A small network was shown many inputs. Here are its activations along a few directions, one row for each input.
Each table varies a few parts of the input and shows all the possible inputs, shuffled.
Descriptions start from the smaller parts, as in this example, which fits no table here: one of 5 places around a ring, together with either a single point or one of 11 places around a ring or (one of 3 separate values, together with one of 4 places along a line).
Shared parts are said once, and a part with two or three values counts as separate values.

Table:
R1: [ 27  -6   6  10  23 -18  -8  -4 -48 -12 -18 -36  -7   2]
R2: [-11  38  -7  12 -22 -17 -12 -30  47  12  73 -18  67 -20]
R3: [ 28 -19  -5  16  -6 -22  22  22  24   3  46 -21  -3  16]
R4: [ 23  21 -30  13 -28  31  66  23   9  35 -25  16   2 -14]
R5: [ 14 -14 -26  31  -5 -34  41  53 -33  23 -22  26  -5 -23]
R6: [-25  14   3 -17 -11  33  10   5   9  12 -44  52 -32  12]
R7: [-15 -31   9  -2  25 -10 -39 -13  23 -17   6  17 -27  37]
R8: [-15  36  29 -20 -12   8 -39 -47   5   3  55 -27  74 -14]
R9: [  4  -7 -21 -11 -20  15  37   7  36   0  21 -27   4  -5]
R10: [ -1  -9 -10   7  39 -26 -46  -8  -8 -16 -19  23 -39   7]
R11: [-41  35  19 -10   6 -11 -65 -60  54 -13  33  18  50   0]
R12: [  3 -16  22 -19 -12  39  12 -17   1 -23   9 -29   9   4]
R13: [ 10 -27  12   3  19  12  -7  -8 -28 -16  20 -35   3  25]
R14: [-27  -6  -2  -6  14 -28 -17  40 -25  11 -67  37 -40  -1]
R15: [ 12  -4  16  16  -8  -2  12  34 -74  17 -29   2 -25 -15]
R16: [-18 -10   6 -38   5  23 -27  -9  49 -25  -5  17 -17   6]
R17: [ -4  21   3 -22 -16  54  43  10 -36   5 -39  -9  -9 -16]
R18: [ 35 -18 -24  38   9 -46  20   2  -4   3   6  -9  -6  -2]
The inputs of R11 and R8 match in every part but one. If R7 is changed in the same way as R11 into R8, which row does it become?
> R13
What is each input in this table made of?
> one of 3 separate values, together with either a single point or one of 5 places around a ring
A walk changes only the place on the ring of 5. It starts at R13 and steps to R12. List the rest of the walk in order.
> R17, R15, R1
Change only the place on the ring of 5 in R18. List by row number the other rows that result.
> R3, R4, R5, R9

Table:
R19: [-16   9  18 -35  -5  26 -19 -35  60 -23  36 -16  37   8]
R20: [  8   7  -2   7   5 -43 -25  -1  20   4  36  -1  16  -9]
R21: [-23   6  21 -22   5  34 -34 -50  56 -18  30 -10  26  22]
R22: [ 10  -8  -7  -1  17 -37 -27   2  34 -10  44  -5   4   1]
R23: [ 18 -34  13   3  23   4  -5  11 -36  -9 -27  -8 -46  25]
R24: [-21   2 -12   8   0  14  13  21 -15   7 -64  48 -53   3]
R25: [-36  34  30 -19 -14  21 -36 -45  32  -2  17  -3  50  -5]
R26: [  8 -17 -27  -6 -12  13  44  44   1  -6 -39  22 -43  -2]
R27: [ 24 -17  13  -1   4  -7  10  21 -50   1 -25 -12 -19   4]
R28: [-10  13   3  15   9 -43 -42 -10   7  12  23  13  17 -16]
R29: [ 24 -31   6  -9  14  -3   7  24 -34 -11 -18 -18 -37  14]
R30: [  1 -16  -4  10  27 -32 -37 -15  35  -3  34   9  -5  11]
R31: [  2 -18  27   6  23   4 -25   9 -50   1 -43  16 -41  16]
R32: [-13   9 -17   9 -16   3  30  31 -28  15 -59  36 -30 -17]
R33: [-16  30  24 -26 -16  23 -20 -37  42 -10  29 -20  48   1]
R34: [-14   3  10  15  24 -35 -56 -20  19   6  19  31  -6   0]
R35: [ 20   1 -50  21 -35  14  95  43 -25  18 -13 -10   6 -25]
R36: [  4  -4  18   7   8  -8  -9  13 -64   6 -38  -6 -21  -2]
R37: [ 39 -12 -15  18  -9   1  56  25 -63  10  11 -47  15 -10]
R38: [  2  28  -4  -7 -30  30  27 -34  30   0  65 -50  86 -12]
R39: [ -3 -20 -25   5   2  15  35  25   1   0 -49  30 -54  12]
R40: [ 26   7 -31  21  -8 -32  21   0   2  11  70 -33  53 -21]
R41: [  2   2 -24   3 -18   6  48  36 -12   8 -50  21 -30 -10]
R42: [-35  25  36 -21   2  30 -53 -54  39  -7  10  12  27  12]
The inputs of R24 and R42 match in every part but one. If R32 is changed in the same way as R24 into R42, which row does it become?
> R25
What is each input in this table made of?
> one of 4 places along a line, together with either a single point or one of 5 places around a ring
Which other rows agree with R36 in the place on the line of 4? List them by row number.
> R23, R27, R29, R31, R37
Change only the place on the ring of 5 in R34. List by row number the other rows that result.
> R20, R22, R28, R30
Change only the place on the line of 4 in R40. List by row number the other rows that result.
> R35, R37, R38

Table:
R43: [-22  36  11 -15 -12  17 -26 -45  43  -8  54 -19  72 -11]
R44: [-10  16  -8   8 -21  10  20   5   5   8   3   8  21  -9]
R45: [ 31 -14  -8   5  -2 -17  15  14 -32   8 -15 -18 -19   7]
R46: [ -7 -13  -2   4  17   3 -17 -17  16  -2 -15  10 -26  17]
R47: [  0  16   3 -11 -16  20   8 -20  26  -4  19  -5  35  -1]
R48: [-23   4  35 -22  15   8 -65 -59  48 -14  36 -16  28  16]
R49: [ -1  14  -9  -2 -21   7  32  26 -14   7 -27   8  -2 -15]
R50: [ 13  -6   7  -5   0 -12 -10  -5  17  -5  38 -20  23   7]
R51: [  9 -28  -1  11  14   4  17  34 -54   3 -73  24 -73  15]
R52: [  9  -5 -10  17  -3 -20   3   7  -5   6  21  -5   8  -5]
R53: [ -3  16  14  -5   9 -14 -39 -44  35  -3  72 -32  58  -6]
R54: [-14   8  10 -10  14   1 -35 -23  33  -7   9  20   2   5]
R55: [ 25 -35 -29  17  10 -13  48  52 -55   6 -32  -3 -56  -3]
R56: [-10  -6   6  -5   8  -8  -9  19 -10  -3 -38  24 -39   2]
R57: [  3  -2 -20  15 -11  13  59  56 -52   9 -52  22 -31 -19]
The inputs of R57 and R55 match in every part but one. If R49 is changed in the same way as R57 into R55, which row does it become?
> R45
What is each input in this table made of?
> one of 3 separate values, together with one of 5 places along a line
A walk changes only the place on the line of 5. It starts at R48 and steps to R54. List the rest of the walk in order.
> R46, R56, R51
Change only the choice among 3 separate values in R48. List by row number the other rows that result.
> R43, R53
